These are the activations of a small neural network, seen along a few directions. Each row is one input.
Each table varies a few parts of the input and shows all the possible inputs, shuffled.
Descriptions start from the smaller parts, as in this example, which fits no table here: one of 4 places along a line, together with either a single point or one of 11 places along a line or (one of 3 separate values, together with one of 8 places around a ring).
Shared parts are said once, and a part with two or three values counts as separate values.

Other details of the inputs shift rows strongly along two fixed directions, in all tables alike. That doesn't count.

A family of inputs:
row 1: [  7.8   3.3  11.1  44.5  20.9  -9.1 -17.5  -9.1  17.6 -25.6  -7.1]
row 2: [ 26.3 -43.3  56.6  -2.5 -26.9  -5.1 -15.4 -27.7  42.2  16.1  -6.0]
row 3: [-15.1  50.2 -10.5  78.0  39.5  -2.2 -16.9  -9.1 -31.8 -48.3  -5.6]
row 4: [ 25.2 -21.3   0.8 -26.3  -9.5  -3.3  10.0   1.4  15.1  28.7   8.8]
row 5: [ 12.8 -14.2  22.7  -0.7 -13.1  17.2  -4.6  -2.1   4.2  15.5   4.3]
row 6: [-25.5  45.3 -22.4  59.3  46.5 -12.1 -10.1   7.4 -17.1 -59.4  -8.5]
row 7: [-36.7  22.2 -12.8 -34.4 -11.3   0.2   2.7  24.5 -36.7   1.4 -37.0]
row 8: [ -8.7  12.5 -39.1  57.6  14.4   0.1  -1.9 -39.1  -8.7 -16.4   1.4]
row 9: [ 14.4 -18.8  13.8  -7.3  -6.3   8.7  -5.0   9.8  14.5  10.3   2.8]
row 10: [ 12.7  -3.9   9.9  30.8  15.8   1.4 -10.0  -2.8  15.2 -22.3  20.4]
row 11: [ 13.9  -8.5 -37.1  51.4  15.7   1.2  -3.4 -36.9  15.3 -14.0  -5.9]
row 12: [ -3.5  -9.6 -19.9 -74.6 -22.7  -1.2  24.9  29.2  -9.0  41.0 -12.4]
row 13: [ 40.8 -20.7  14.4  26.8  17.1  -6.5  -6.5 -25.3  33.1   2.4  33.6]
row 14: [-15.5  -4.9  -7.5 -71.5 -29.0  -1.0  25.0  14.9 -13.1  39.7  -1.0]
row 15: [ 22.2 -34.8  43.4  -3.2 -20.3   7.3  -7.2 -18.2  30.4   7.1  19.9]
row 16: [ 27.4 -16.7  17.2  -2.7 -11.2   4.1   6.9 -17.6  13.9  33.9  16.9]
row 17: [ 18.9  21.3  -6.7  70.3  37.0  14.7 -16.7   0.8  -4.7 -23.3  11.8]
row 18: [ 18.7 -26.8   5.4 -39.0 -12.6  -8.0   9.8   0.8  18.1  27.6  14.2]
row 19: [ 20.4  -1.9  12.4  26.1   9.2  -3.4  -2.4 -27.9  13.0  -1.0  35.0]
row 20: [  6.7   9.2  -0.3  35.2  19.1   3.9  -8.7   3.6   2.6 -22.4  14.4]
row 21: [-41.3  37.1 -36.1 -42.6  -3.3  -6.3  26.1  21.3 -43.5   2.6   4.0]
row 22: [ -6.3 -32.3  23.9 -72.1 -46.8  11.1   9.9  15.6   5.8  37.4  -8.1]
row 23: [-50.5  42.8 -46.0 -37.2   6.3  -0.7   6.8  50.6 -46.2 -12.4 -50.3]
row 24: [-10.3 -18.7  28.7 -22.9 -20.8 -10.5  -3.2  -8.3  10.6  -1.4 -13.0]
row 25: [ 13.2 -25.2  33.6  -7.8 -21.1   8.0  -4.8 -11.2  16.4  10.9  14.2]
row 26: [-67.8  57.6 -55.4 -35.3  13.6  -8.3  12.1  55.5 -57.3 -28.0 -47.0]
Each input here is: one of 2 separate values, together with either a single point or (one of 3 separate values, together with one of 4 places along a line).
- Changing only the choice among 2 separate values turns row 24 into row 6. The same change can be made to row 16. Which row results? => row 12

A family of inputs:
row 27: [-46.7  31.0 -29.7 -38.9  -6.1   1.8  14.5  31.3 -43.7  -5.9 -27.8]
row 28: [-10.2  28.0 -59.3  -2.9  15.3  -5.1  27.7  -1.4 -35.1   4.4  13.4]
row 29: [-43.7  13.3 -15.2 -78.6 -24.3  -2.3  28.3  34.9 -33.8  12.5  -7.0]
row 30: [  4.4 -13.9  12.4 -37.3 -19.3   3.3   5.2   9.1   9.4  20.9   0.5]
row 31: [  1.4  16.2  -3.6   2.5  16.3   0.1   4.9  16.1 -13.9  -5.2  22.8]
row 32: [ 17.3 -15.6  28.0  64.5  10.6  -6.2 -27.7 -40.8  32.0 -23.5  -7.3]
row 33: [  9.4 -16.4 -35.5 -48.5 -11.9   2.1  27.5  -6.1   0.9  36.8  21.5]
row 34: [  8.0 -24.4  23.4  -1.3 -16.4   0.9 -13.0  -9.0  21.0   4.4 -13.7]
row 35: [ 16.6 -32.3 -19.9 -55.6 -30.2   0.6  27.8  -9.2  16.7  58.1  19.2]
row 36: [  2.2   2.1  15.2  19.2  -0.1   3.3  -4.9 -16.3  -0.5  -6.7  10.6]
row 37: [-19.7  32.7 -16.8  55.1  31.1  -5.1 -12.8  -4.5 -14.0 -45.9 -18.8]
row 38: [ 24.3  -3.4  14.7  61.0  18.5   2.0 -23.0 -18.2  22.7 -20.6   0.3]
row 39: [ 21.6 -45.7  29.7 -56.7 -34.5   3.4   1.9  12.4  29.9  45.1  -9.6]
row 40: [ 23.6 -14.6  29.7  19.8  -2.3   2.3 -10.1 -21.9  20.8   5.1  16.1]
row 41: [  0.7  27.4  -8.5  44.2  26.0   4.0  -9.6   1.0 -16.3 -21.3   3.9]
row 42: [ 16.1 -12.8  14.3  17.0  10.5  -5.6 -11.1   5.2  22.9  -8.6 -15.4]
row 43: [ 34.9 -28.9  33.3  41.2   5.1  -4.9 -26.9 -24.0  47.7  -5.2  -4.5]
row 44: [-21.0  18.4  -6.2  12.8   2.8   1.3  -2.6  -2.4 -20.2 -12.6 -12.0]
row 45: [-13.4  27.0 -13.4   1.6  11.1   1.9   6.8  12.8 -24.0 -12.9  16.9]
row 46: [  3.4 -25.9  29.5 -34.2 -31.0   0.7   5.2 -11.5  13.0  19.8  15.1]
row 47: [-15.1  34.9 -24.0   0.7  21.9   2.2   7.1  27.8 -31.3 -14.2   6.3]
row 48: [ 20.0 -23.6  18.7  -4.4  -5.1   1.6 -10.3   7.8  24.0   7.2  -8.1]
row 49: [-33.9  26.7 -16.7  18.8  11.9  -2.4  -5.0   6.9 -28.2 -31.7 -22.3]
- What do these inputs look like to the network? => either one of 3 separate values or (one of 4 places along a line, together with one of 5 places along a line)
- Change only the place on the line of 5 in row 36. List by row number the other rows that result. => row 32, row 44, row 46, row 49
- Change only the place on the line of 4 in row 49. List by row number the other rows that result. => row 34, row 38, row 48

A family of inputs:
row 50: [-58.1  35.8 -90.4 -48.4  -4.5  -1.9  37.6  24.4 -55.1   1.1 -24.4]
row 51: [ 42.3 -84.8  73.8 -71.3 -67.6   6.7  -3.7 -15.9  59.4  74.2  -8.7]
row 52: [ 51.9 -19.8  29.6  51.0  16.8   3.5 -12.5 -26.3  31.9   2.3  40.5]
row 53: [-15.2  47.9 -12.6  61.3  32.1  -0.1  -4.2  -5.8 -35.8 -37.5  16.4]
row 54: [ 18.1   4.4 -28.3  53.3  25.9  -7.7  -2.8 -41.6   8.7  -5.9  12.7]
row 55: [-71.5  44.3 -39.7 -36.8   5.4 -11.8  14.9  42.8 -48.3 -33.8 -36.8]
row 56: [ 18.9  18.6  -3.4  49.5  36.8   1.2  -2.7  -9.0  -6.1 -25.4  43.0]
row 57: [-10.0  -6.2  -9.1 -76.6 -23.8   3.1  16.9  34.9  -4.5  33.2  -3.5]
row 58: [ 45.4  -0.6  15.2  54.2  27.0   5.7 -12.8  -8.6  23.1   0.7  19.6]
row 59: [ 17.1 -57.1  46.4 -62.9 -52.9   6.6   1.2  -7.6  33.3  52.4  -4.4]
row 60: [ 30.2 -14.2  26.6  58.8  15.0   0.7 -31.0 -16.2  28.3 -20.5 -14.8]
row 61: [-39.2   3.6  -7.7 -50.8 -19.8  -8.6   5.1  29.0 -12.9  -3.6 -35.3]
row 62: [  6.9  20.3  14.4  53.3  18.3   3.4  -5.6 -26.0  -7.2 -26.1  32.4]
row 63: [-36.7   7.8 -14.8 -34.6  -8.6  -0.6  -0.2  25.8 -14.7 -11.0 -36.6]
- What do these inputs look like to the network? => either one of 2 separate values or (one of 3 separate values, together with one of 4 places along a line)
- Change only the choice among 3 separate values in row 59. List by row number the other rows that result. => row 57, row 63
- List by row number the other inputs of the same sort as row 54. => row 50
